Each row below holds a small network's activations on one input, seen along a few directions.
In each table, some parts of the input vary, and every possible input appears once, in random order.
A made-up example of a description, with smaller parts first: one of 2 separate values, together with either a single point or one of 9 places along a line or (one of 4 places along a line, together with one of 5 places around a ring).
Shared parts are said once, and a part with two or three values counts as separate values.
In the rows, zero is written as 128.

Other details of the inputs vary at random and push rows far along two fixed directions, the same in every table; ignore that.
To show where, the next rows are all for the same input, with only those details redrawn:
191,87,179,113,159,184,119,104,174,78,156,137
219,79,171,132,161,173,115,111,144,97,169,132
86,147,134,121,116,136,124,116,151,97,107,133
85,147,134,121,116,135,125,115,148,97,109,134
85,147,134,119,118,135,126,119,149,97,107,131
86,148,134,120,117,136,126,117,150,97,107,131
192,86,179,115,159,185,117,105,175,79,156,136
113,136,130,135,119,125,123,125,120,114,122,129

Rows:
row 1: 122,121,117,117,123,100,132,130,144,132,123,133
row 2: 92,144,123,115,108,135,129,125,160,97,112,130
row 3: 116,128,107,112,123,142,126,128,129,147,124,126
row 4: 83,141,115,124,119,88,128,125,127,137,103,134
row 5: 91,146,132,112,125,118,130,113,153,102,102,134
row 6: 117,125,101,105,132,133,127,126,134,155,123,139
row 7: 124,122,116,107,125,106,127,132,146,139,120,141
row 8: 84,145,130,115,115,155,124,112,146,118,105,133
row 9: 103,150,71,160,106,35,123,157,36,208,109,123
row 10: 121,120,105,106,133,117,125,132,140,149,117,144
row 11: 125,129,118,120,119,106,132,130,132,120,124,127
row 12: 99,155,68,176,81,63,135,167,14,186,126,104
row 13: 82,153,117,134,109,111,126,129,113,119,108,124
row 14: 118,130,116,121,112,144,127,131,124,135,125,123
row 15: 83,144,121,106,127,154,122,111,153,131,101,135
row 16: 198,147,154,209,145,98,171,186,61,173,185,79
row 17: 84,139,116,98,136,146,121,109,156,138,101,147
row 18: 248,118,163,198,156,115,173,188,80,165,217,78
row 19: 246,65,120,156,169,111,111,136,58,194,175,132
row 20: 190,86,178,118,157,197,120,103,167,83,152,134
What do these inputs look like to the network?
> one of 2 separate values, together with either a single point or one of 9 places around a ring
Changing only the choice among 2 separate values turns row 1 into row 4. The same change can be made to row 6. Which row results?
> row 17

Rows:
row 21: 197,73,147,113,160,159,113,105,144,96,158,140
row 22: 147,106,145,82,145,165,130,111,199,112,130,139
row 23: 138,117,173,115,132,190,136,112,185,79,135,123
row 24: 49,169,170,86,136,175,129,98,241,67,81,149
row 25: 160,123,146,147,121,142,131,134,110,125,148,109
row 26: 89,144,75,158,81,84,125,146,40,177,115,112
row 27: 162,109,119,125,134,115,110,116,112,120,141,133
row 28: 157,109,121,133,121,150,114,129,104,129,142,132
row 29: 51,165,99,116,85,125,118,127,129,121,90,131
row 30: 38,181,122,112,112,119,138,122,165,80,88,132
row 31: 156,123,133,136,140,125,150,142,127,150,153,113
row 32: 150,119,151,148,147,130,131,123,114,143,138,124
row 33: 162,131,131,135,141,124,143,145,131,146,155,118
row 34: 157,127,139,151,126,150,129,141,108,121,148,116
row 35: 190,82,172,68,170,206,122,101,241,85,149,150
row 36: 14,163,113,81,101,125,130,97,189,79,67,143
row 37: 19,162,123,90,84,100,131,136,212,91,53,154
row 38: 147,124,164,99,149,165,146,120,204,103,141,127
row 39: 153,100,130,132,148,136,113,120,108,149,133,142
row 40: 129,125,110,141,124,97,113,124,81,171,118,131
row 41: 153,118,136,145,142,121,133,130,108,112,150,119
row 42: 150,120,147,149,152,136,129,129,112,139,140,128
row 43: 55,182,105,122,113,111,152,149,146,136,103,124
row 44: 200,81,146,112,159,158,110,106,145,94,157,144
row 45: 133,140,117,154,120,83,133,136,79,137,136,109
row 46: 161,127,136,143,138,114,127,128,113,113,149,119
row 47: 19,167,115,79,99,121,125,98,190,78,67,143
row 48: 155,123,131,137,145,132,149,147,126,146,156,118
row 49: 89,171,94,175,115,70,131,155,44,183,112,118
row 50: 166,111,155,151,122,94,139,163,137,126,139,125
row 51: 161,111,110,118,142,131,128,138,123,153,143,134
row 52: 159,106,127,131,114,141,115,123,106,134,141,124
row 53: 158,110,129,130,144,128,105,118,113,150,131,141
row 54: 157,116,140,144,137,116,135,124,111,116,149,116
row 55: 83,148,77,160,104,60,121,140,37,201,103,124
row 56: 154,109,128,130,147,136,109,120,112,145,129,146
row 57: 41,159,95,119,87,128,125,131,120,124,90,131
row 58: 159,129,141,149,124,144,127,137,113,121,148,112
row 59: 156,104,114,118,137,126,134,132,124,158,142,126
row 60: 90,169,98,174,107,59,132,149,42,190,111,110
row 61: 160,102,114,117,144,135,131,137,126,152,147,131
row 62: 152,121,140,151,126,150,134,140,106,122,149,113
What do these inputs look like to the network?
> one of 2 separate values, together with either a single point or (one of 4 separate values, together with one of 5 places around a ring)
Changing only the choice among 2 separate values turns row 41 into row 21. The same change can be made to row 34. Which row results?
> row 28
Changing only the choice among 2 separate values turns row 58 into row 29. The same change can be made to row 60. Which row results?
> row 40
Change only the choice among 4 separate values in row 58. List by row number the other rows that result.
> row 24, row 33, row 46
Change only the choice among 4 separate values in row 61. List by row number the other rows that result.
> row 21, row 39, row 57
Change only the choice among 2 separate values in row 25. List by row number the other rows that result.
> row 52
